These are the activations of a small network on made-up records, seen along a few directions, one row for each record.
Each row is followed by the record's values for the fields K, T, G, V, W, D.
A field that a record lacks is left out.
The largest differences between rows may come from other fields.
In the rows, 500 means zero.
Strong random noise was added to every row along 8 fixed directions; ignore it. To show where, here is one row again and again, with new noise each time:
[568 592 402 498 659 534 411 581 185 455 508 462 457 455 332 541 558 710
 584 420 646 590 467 669 495]
[522 470 519 522 663 480 540 412 376 645 463 429 435 442 620 471 456 503
 566 547 589 469 571 500 540]
[533 494 369 554 470 505 412 661 398 541 560 732 532 558 478 627 539 653
 530 402 565 572 397 512 578]
[489 565 474 467 483 512 497 588 458 387 527 488 570 506 413 445 475 486
 464 466 403 500 468 539 431]
[624 475 507 658 553 719 465 694 377 413 331 492 234 488 388 430 546 687
 474 242 565 654 426 454 575]
[517 595 395 580 544 453 459 540 474 349 426 510 571 536 480 405 486 462
 462 415 360 492 531 504 493]
[565 311 636 574 507 611 597 506 557 617 373 404 264 530 672 475 538 555
 469 440 491 518 536 341 644]
[540 431 604 467 456 540 592 479 489 377 460 366 535 583 382 418 484 544
 496 500 443 473 563 553 421]
[476 517 475 479 474 495 508 576 485 501 554 553 564 505 519 493 459 472
 475 495 437 484 459 486 482]
[530 329 513 472 301 430 576 492 454 499 641 607 790 741 428 647 457 668
 562 555 556 431 513 583 480]

[504 396 524 517 457 464 510 472 573 541 509 646 573 644 570 624 526 581
 572 530 512 457 534 486 556] => T: t3 / G: g2 / W: w1 / D: d2
[440 697 373 402 596 451 397 542 437 534 558 714 544 377 325 416 447 362
 484 509 589 532 404 589 328] => K: k1 / G: g1 / W: w3
[505 371 620 576 428 669 597 539 418 577 503 431 455 445 489 425 325 517
 482 451 644 483 448 406 493] => K: k2 / G: g2 / V: v1 / W: w2
[369 706 466 291 554 443 443 594 520 464 576 323 427 355 530 480 637 297
 369 558 274 493 443 527 444] => K: k1 / G: g1 / V: v1 / W: w4
[387 472 631 243 427 461 586 487 440 712 782 447 648 495 625 664 465 492
 500 690 506 447 408 537 463] => T: t6 / V: v2 / W: w1 / D: d1
[586 351 527 807 570 493 585 390 314 630 346 371 586 696 848 559 397 648
 541 359 597 398 598 331 757] => K: k2 / G: g2 / W: w1 / D: d1
[568 448 548 637 384 480 552 503 519 306 510 486 765 705 437 575 406 574
 626 500 455 436 560 523 487] => T: t3 / G: g1 / W: w4
[426 704 319 440 533 441 279 654 655 420 547 746 415 309 452 520 622 389
 515 493 369 627 395 529 480] => T: t6 / G: g2 / V: v2 / W: w2
[444 613 486 459 709 422 504 413 566 686 481 507 359 282 670 437 471 237
 534 634 501 493 558 459 489] => T: t6 / G: g1 / V: v1 / W: w4
[438 649 493 393 453 448 497 557 510 354 540 366 627 473 495 445 477 362
 427 495 322 455 474 542 418] => K: k1 / G: g2 / V: v2 / W: w4
[439 654 452 383 463 550 424 648 358 351 602 449 620 481 328 460 523 532
 437 453 414 533 390 615 397] => K: k1 / G: g2 / V: v2 / W: w1 / D: d1
[467 341 456 484 535 258 566 231 687 775 458 532 451 566 852 570 613 379
 448 663 475 404 680 370 673] => T: t6 / G: g1 / V: v1 / W: w3
[438 674 486 371 601 499 442 600 408 558 584 401 377 348 592 548 594 445
 447 511 434 533 411 511 493] => T: t3 / G: g1 / V: v2 / W: w4
[423 547 628 391 625 530 466 476 723 694 448 842 324 338 491 408 510 278
 596 623 538 553 470 434 395] => K: k2 / V: v1 / W: w1 / D: d1
[571 352 581 492 555 480 553 324 562 582 409 475 381 582 527 505 570 586
 598 550 564 504 608 514 553] => T: t6 / V: v2 / W: w3
[582 439 463 500 419 455 477 433 422 245 454 321 562 655 294 530 639 690
 484 451 469 548 625 670 512] => T: t6 / G: g2 / V: v2 / W: w2
[537 419 534 502 488 547 546 433 366 480 543 231 483 450 357 516 464 620
 610 593 687 465 550 631 477] => K: k1 / G: g1 / V: v1 / W: w2
[507 458 562 429 526 595 501 506 475 511 453 513 275 397 307 404 560 525
 466 497 626 581 478 543 359] => T: t3 / G: g1 / V: v1 / W: w2
[475 555 384 683 471 516 455 590 621 443 457 487 402 351 677 413 388 329
 413 389 378 510 437 305 600] => T: t6 / W: w2
[598 474 463 651 362 588 426 714 604 339 466 746 455 553 350 563 491 616
 588 354 524 598 408 494 531] => T: t3 / G: g2 / W: w4
[557 444 565 555 501 518 521 426 521 472 510 428 484 500 434 546 470 568
 673 547 594 486 593 559 502] => T: t3 / V: v2 / W: w4
[410 571 547 465 480 591 572 612 450 556 595 391 531 372 647 346 318 306
 303 460 395 440 403 345 446] => T: t3 / G: g2 / V: v2 / W: w3
[538 451 520 593 526 464 507 426 448 598 496 478 575 542 571 584 431 554
 637 528 658 468 549 507 556] => K: k1 / V: v2 / W: w4
[534 413 536 503 359 604 505 588 583 499 518 603 413 526 374 567 485 564
 559 469 605 566 480 496 468] => T: t5 / G: g2 / W: w4
[504 633 392 538 530 457 411 598 533 438 528 559 507 433 506 519 531 432
 476 480 443 512 471 504 503] => T: t3 / G: g1 / V: v2 / W: w4
[473 499 518 404 459 469 477 455 693 395 429 569 427 495 288 391 647 460
 496 518 440 539 522 556 370] => K: k2 / G: g1 / V: v1 / W: w1 / D: d1
[428 514 501 368 391 506 515 623 582 497 662 456 561 508 572 650 580 502
 491 572 359 513 385 489 545] => T: t1 / G: g1 / V: v1 / W: w1 / D: d1
[532 477 567 597 467 561 539 531 548 349 416 369 508 558 520 483 484 526
 507 426 382 463 499 451 588] => K: k2 / V: v1 / W: w1 / D: d2
[464 476 562 439 377 513 600 508 533 427 601 349 587 449 451 467 389 456
 473 584 461 423 511 554 425] => T: t3 / G: g2 / V: v1 / W: w2
[516 553 606 546 614 574 534 456 512 458 348 427 400 512 523 341 489 457
 463 417 423 498 551 440 443] => T: t3 / V: v2 / W: w1 / D: d1
[524 623 367 534 539 482 442 515 372 265 493 437 623 532 299 506 510 589
 536 433 488 517 501 656 424] => T: t6 / G: g1 / V: v1 / W: w1 / D: d2
[527 434 541 556 370 607 523 564 454 593 533 684 503 546 384 486 374 569
 480 417 694 510 411 499 445] => K: k1 / V: v2 / W: w3
[544 318 513 649 457 518 564 438 549 698 425 538 460 594 690 566 472 545
 483 484 617 463 534 360 676] => K: k1 / G: g1 / V: v1 / W: w1 / D: d2
[497 501 453 363 523 499 431 533 455 652 566 599 395 425 495 589 599 539
 542 555 600 551 449 554 548] => K: k1 / G: g2 / V: v2 / W: w3
[440 591 319 545 462 443 477 586 431 449 609 332 613 453 687 522 444 421
 368 462 321 446 411 407 594] => T: t6 / G: g1 / W: w3
[373 616 558 352 599 563 543 562 360 645 664 204 502 323 708 505 422 353
 438 613 459 444 387 468 519] => K: k1 / G: g1 / V: v2 / W: w1 / D: d1
[494 547 370 573 577 512 442 546 504 558 502 367 336 315 681 477 514 392
 415 474 466 518 476 376 622] => T: t6 / G: g1 / V: v2 / W: w2
[472 354 651 395 235 479 594 533 672 499 637 492 619 596 520 620 452 455
 520 643 423 410 463 478 486] => K: k1 / W: w4
[476 597 584 515 562 573 577 474 528 305 452 255 541 410 481 306 329 335
 489 503 354 443 542 504 402] => T: t6 / G: g2 / V: v2 / W: w1 / D: d2
[476 626 483 412 567 483 479 576 411 575 642 581 569 375 447 549 417 486
 637 586 595 492 439 616 404] => T: t3 / G: g2 / V: v1 / W: w4
[533 311 545 459 523 417 509 354 610 652 441 623 437 637 563 610 647 606
 603 607 559 527 613 503 585] => T: t5 / G: g2 / V: v1 / W: w1 / D: d1
[432 518 644 327 455 565 558 534 616 543 573 512 432 408 478 442 451 372
 445 587 426 464 448 501 358] => T: t3 / G: g2 / V: v2 / W: w3
[482 398 679 379 586 546 648 268 438 682 473 333 390 370 404 353 416 435
 612 695 740 478 602 604 330] => K: k1 / G: g1 / V: v1 / W: w1 / D: d1

Which values does each new row have?
[530 535 624 437 629 552 524 463 475 477 378 495 434 497 397 464 600 558
 574 487 513 541 551 582 467] => K: k2 / G: g2 / V: v1 / W: w1 / D: d1
[379 452 519 441 315 507 577 535 686 520 588 405 509 442 641 452 426 324
 334 553 299 451 459 342 510] => T: t6 / G: g2 / V: v1 / W: w2
[431 644 409 557 506 510 520 562 330 489 624 434 669 365 533 456 258 409
 445 485 539 420 448 478 454] => T: t3 / G: g2 / V: v1 / W: w2
[583 383 461 564 367 397 491 490 590 422 503 482 532 656 538 706 665 653
 580 523 416 497 572 514 659] => T: t3 / G: g1 / V: v1 / W: w4
[528 626 381 595 549 452 371 622 472 248 398 391 526 636 596 541 689 597
 386 334 180 544 488 457 678] => T: t3 / G: g2 / V: v2 / W: w1 / D: d1
[489 409 465 503 564 324 518 192 741 630 431 689 475 425 462 396 479 302
 663 735 633 460 724 547 374] => T: t6 / G: g1 / V: v1 / W: w2
[460 548 381 401 529 340 457 392 394 536 578 520 667 557 434 522 525 501
 526 611 563 414 536 639 409] => K: k1 / G: g1 / W: w3
[483 419 520 632 459 545 572 473 543 724 497 727 465 467 583 398 280 421
 495 481 657 479 468 367 474] => T: t3 / V: v1 / W: w3
[467 413 592 350 381 630 531 683 424 652 716 460 463 489 532 682 546 635
 455 529 556 566 297 485 524] => T: t6 / G: g1 / V: v2 / W: w1 / D: d1
[447 528 583 300 561 366 565 305 324 562 641 340 800 539 472 535 467 526
 564 693 545 354 585 674 380] => K: k2 / G: g2 / V: v2 / W: w1 / D: d1
[519 403 669 381 532 504 581 406 548 469 408 389 476 669 512 503 653 560
 478 545 388 470 621 506 487] => T: t3 / G: g2 / W: w1 / D: d1
[518 572 509 420 446 589 475 716 464 346 582 346 385 458 415 618 643 607
 478 435 407 582 374 559 554] => T: t3 / G: g1 / V: v1 / W: w4
[491 283 644 519 275 518 713 454 491 540 533 318 758 737 648 538 371 559
 390 524 474 352 535 391 566] => K: k1 / G: g2 / V: v1 / W: w1 / D: d1
[459 605 412 524 626 387 441 401 610 530 394 631 459 438 553 420 552 330
 500 542 450 481 576 468 514] => K: k2 / G: g1 / V: v1 / W: w1 / D: d2
[521 445 612 319 508 471 494 439 572 540 491 527 463 599 438 611 721 605
 568 584 484 526 506 615 489] => K: k1 / G: g1 / V: v2 / W: w1 / D: d1
[451 466 543 296 367 474 497 557 641 357 581 368 493 540 440 535 685 505
 373 560 292 493 501 511 489] => T: t3 / G: g2 / V: v2 / W: w2
[514 391 632 299 477 406 582 299 575 507 551 565 606 604 301 556 579 559
 674 735 565 482 607 701 332] => T: t6 / G: g1 / V: v1 / W: w1 / D: d1
[506 586 328 505 482 315 365 516 741 414 441 798 513 565 492 578 675 427
 542 504 339 542 515 526 504] => T: t6 / G: g1 / V: v1 / W: w4
[503 601 414 592 644 470 416 471 597 406 349 631 415 422 452 351 505 381
 505 468 433 536 576 480 482] => T: t3 / G: g2 / V: v1 / W: w2
[404 541 476 278 419 425 491 515 464 559 695 522 571 509 441 576 565 486
 403 611 489 470 438 593 388] => T: t3 / G: g1 / V: v2 / W: w3
[521 410 697 486 336 567 634 519 560 404 565 338 664 591 521 567 396 559
 578 569 452 406 529 501 463] => T: t3 / G: g2 / V: v2 / W: w4
